These are the activations of a small neural network, seen along a few directions. Each row is one input.
Each table varies a few parts of the input and shows all the possible inputs, shuffled.
A made-up example of a description, with smaller parts first: ring(5) and (point or line(9) or (values(3) and line(6))).
Shared parts are said once, and a part with two or three values counts as separate values.
In the rows, 128 means zero.

Other details of the inputs shift rows strongly along two fixed directions, in all tables alike. That doesn't count.

A family of inputs:
r1: [107 150 119 147 134 104 143 169  71  85 150 139 132 135  31 106]
r2: [145 130 103  92 105 124  62 142 147  98 110 134 156 157 156 136]
r3: [115 130 148 199 187  96 170 143  57 130 146 148 146 123  62  90]
r4: [148 131  98  77 121 135 103 143 148 144 133 122 152 133 152 103]
r5: [172  98 114 166 113 126  71 147 126 120 149 166 165 125 245 168]
r6: [103 151 121 125 150  96 142 180  69  75 157 126 145 140  44 101]
r7: [ 66  92 154  94 122 143 196 104 146 161 111  80  41 128 124 126]
r8: [130 214 135 176 171 101  68 152  37  62 139 143 163 152  30 123]
r9: [129 140 137 136 175 125 152 134  74 151 149 157 142 105  20  81]
r10: [134 129 147 151 124 117 134 130 157 146 122 135 164 121 146 162]
r11: [105 106 104 126 121 161 158  94 143 164 112 136  91 128 159 125]
r12: [151 136 182 169 159  73 102 152  66  65 158 165 152 130  68 107]
r13: [109 107 103 126 126 144 110 140 126 141 135 140 120 120 123 169]
r14: [127  95 141 126 105 111 112 150 136 108 147 117 101 117 194 161]
r15: [143 156 111 121  88 142 129 139 171 115 100 138 154 132 143 141]
r16: [106 142 104 142 160  96 155 148  57 108 145 137 136 122  26 124]
r17: [152 173  53 176 116 162  27 134 113 121 149 146 185 145 223 194]
r18: [ 93  92 170 110 110 122 191 125 157 122 122  61  31 135 143 114]
r19: [118 118 124 144 118 164 151 118 138 124 124 137  98 137 138  97]
r20: [124 126  90 128  93 144 139 115 142 131 120 134 113 146 157 109]
r21: [165 136 173 150 174  85 133 166  63 111 174 162 156 111  86  88]
r22: [143 104 174 132 120 114 120 118 148 108 123 106  96 149 130 119]
r23: [171 153  83 117  99 142  64 170 174 103 115 152 221 132 193 180]
r24: [112  96 152 131 115 171 181  97 149 137 114  96  68 141 163  92]
r25: [127 114  58  99 116 121  77 143 128 129 136 123 168 122 175 191]
r26: [115 166 175 169 171  79 179 136  90  99 146 156 161  92  63 114]
r27: [173 209  80 155 112 160  40 158 158 107 116 142 203 129 210 225]
r28: [175 118  50  98 130 135  44 133 143 168 141 142 216 110 183 168]
r29: [133 190 106 104 132 150 103 111 129 151 140  99 114 132 155 123]
r30: [101 147 128  72 106 130 229  77 179 151  72  90  64 127 124 112]
r31: [157 141 126 143  97 165  94 150 174 113 119 161 177 126 151 160]
r32: [135 128 189 161 160 123 130 138  81  81 142 139 135 149  26  89]
r33: [122 111 127 108 123 142 105  99 150 144 104 142 101 137 120 142]
r34: [123 126 116  72  97 145 155 106 171 162 111 102  79 129 135  78]
r35: [ 94 129 122  49 126 108 174  71 154 130  80  81  55 143 124  97]
r36: [131 123 148 133 117 151 141 120 157 153 114 140 159 124 142 164]
r37: [149 133 112 135 115 154 105 133 161 146 116 167 179 119 148 180]
r38: [133 108 145 117 139 120 140 117 132 186 129 108 115 110 133 110]
r39: [125 156 107  88 134 119 175 114 159 125  95 113 141 121 136 137]
r40: [135 109 131 139 127  98  56 109 142 126 136 151 151 114 170 167]
r41: [100 130 140 180 177  75 118 165  56  97 172 154 162  93  67 136]
r42: [109 115 155  69 109 164 186  94 179 162 109  90  34 123 123  58]
r43: [133  98 167  87 114 166 162 105 162 164 120  87  74 127 146  84]
r44: [163 125 150 149 101 166 102 145 162 116 126 142 184 129 159 165]
r45: [117 124  72 106 132 126 149  96 128 140 120 121 132 129 168 126]
r46: [162  97 126 178 125 136 100 145 126 126 142 135 153 139 189 141]
r47: [129 113 138 106 134 109 130 103 136 173 133 118 110  87 169 116]
r48: [ 89 131 116  74 106 132 206  94 153 127 106  88  54 153 158  65]
r49: [126  94 112 157 131 160 119 118 123 168 127 145 146 130 173 150]
r50: [128 158 138 143 140 101 124 145  81  79 122 152 136 149  20  82]
r51: [125 119  98  67 117 138 165  79 158 185 108  95  83 112 130 101]
r52: [158 130 164 154 111 126 132 147 161 111 127 126 156 129 154 149]
r53: [ 91 101 175  88 124 136 175  72 159 158  95  96  44 148 113 109]
r54: [109  89 149 117 104 160 139 132 153 123 132  93  84 134 150 143]
r55: [ 98 123 124  68 111 118 174  66 153 145  77  92  43 143 107 102]
r56: [155 163 183 178 153  87 147 169  88  68 152 167 178 107  89 122]
r57: [155  95 116 118 121 161  79 124 140 194 135 137 166 109 167 154]
r58: [107 136 144 159 149 128 141 170  81  84 157 145 123 128  32 107]
r59: [ 86 176 106 124 113 134 115 135 106 107 142  78  83 142 134 160]
r60: [139 118 136 128 108 150  80 128 149 106 115 146 122 145 119 129]
r61: [105 140 148 191 188  82 170 130  48 112 154 160 138 101  78  86]
r62: [153 129 181 154 173 101 159 158  79 124 161 126 135 125  52  68]
r63: [137  99 137 142 126 111  74 115 152 147 125 132 141 139 151 164]
r64: [135  84  97 159 120 125  47 164 143 151 148 138 178 120 189 212]
r65: [114 123  83 124 125 132 167  90 120 150 113 127 107 130 134 115]
Description of these inputs: values(5) and (point or (values(2) and line(6))).
Question: The inputs of r45 and r35 match in every part but the values(5) part. If r65 is changed in the same way as r45 into r35, which row does it become?
Answer: r55
Question: The inputs of r19 and r58 match in every part but the values(5) part. If r46 is changed in the same way as r19 into r58, which row does it become?
Answer: r18
Question: Start at r2 and move only the line(6) part, one step at a time. The first step leads to r50. Which rows follow, in order?
Answer: r60, r32, r22, r12
Question: Change only the values(2) part in r1. List by row number the other rows that result.
Answer: r16
Question: Change only the line(6) part in r56. List by row number the other rows that result.
Answer: r15, r23, r31, r44, r52
Question: Change only the values(5) part in r36. List by row number the other rows that result.
Answer: r7, r49, r53, r57

A family of inputs:
r66: [119 117 166 115 114 132 140 120 150 120 115 109  85 138 120 116]
r67: [154 106 126 130 123 148 118 119 151 165 127 144 152 117 162 129]
r68: [100 153 184 156 155 101 194 131  95  94 130 119  97 128  62  97]
r69: [158 108  92 136 107 127  43 150 138 128 143 140 173 126 211 186]
r70: [171 105 114 150  98 157  35 154 156 118 139 158 183 138 184 181]
r71: [122 130 170 128 167 109 206 121 101 141 133 132 117 112  52  62]
r72: [ 90 141 183 121 133 108 227 114 130 106 114  92  56 129  98  85]
r73: [140  90 132  89  96 153 132  86 195 188 102 111 101 118 205 138]
r74: [116 154  92  66  95 144 144 104 175 135  92  97  99 138 157 126]
r75: [147 155 146 201 161 111 114 173  70  83 160 171 195 125  77 135]
r76: [111 156  94  67  95 147 138  93 176 138  87  97  89 140 155 134]
r77: [151  91  65 132 113 144  45 142 139 164 145 152 188 117 201 192]
r78: [110  90  89  95  98 156 126  95 169 178 113 101  82 125 210 150]
r79: [101 120 138 103 117 119 143 102 141 132 117  91  63 133 160 123]
r80: [ 90 182 130  82 136 127 220  99 122 117  97  92  64 142  55  62]
r81: [157 134 153 175 153 110  93 179  82  79 160 170 192 132  55 123]
r82: [142 148 123 185 167 103  92 167  55  92 169 162 182 129  79 127]
r83: [126 125 107 172 176 107  96 154  56 127 160 165 185 118  61 138]
Question: The inputs of r76 and r80 match in every part but one. If r83 is changed in the same way as r76 into r80, which row does it become?
Answer: r78
Question: Describe the family of inputs behind these rows.
Answer: values(3) and (point or ring(5))
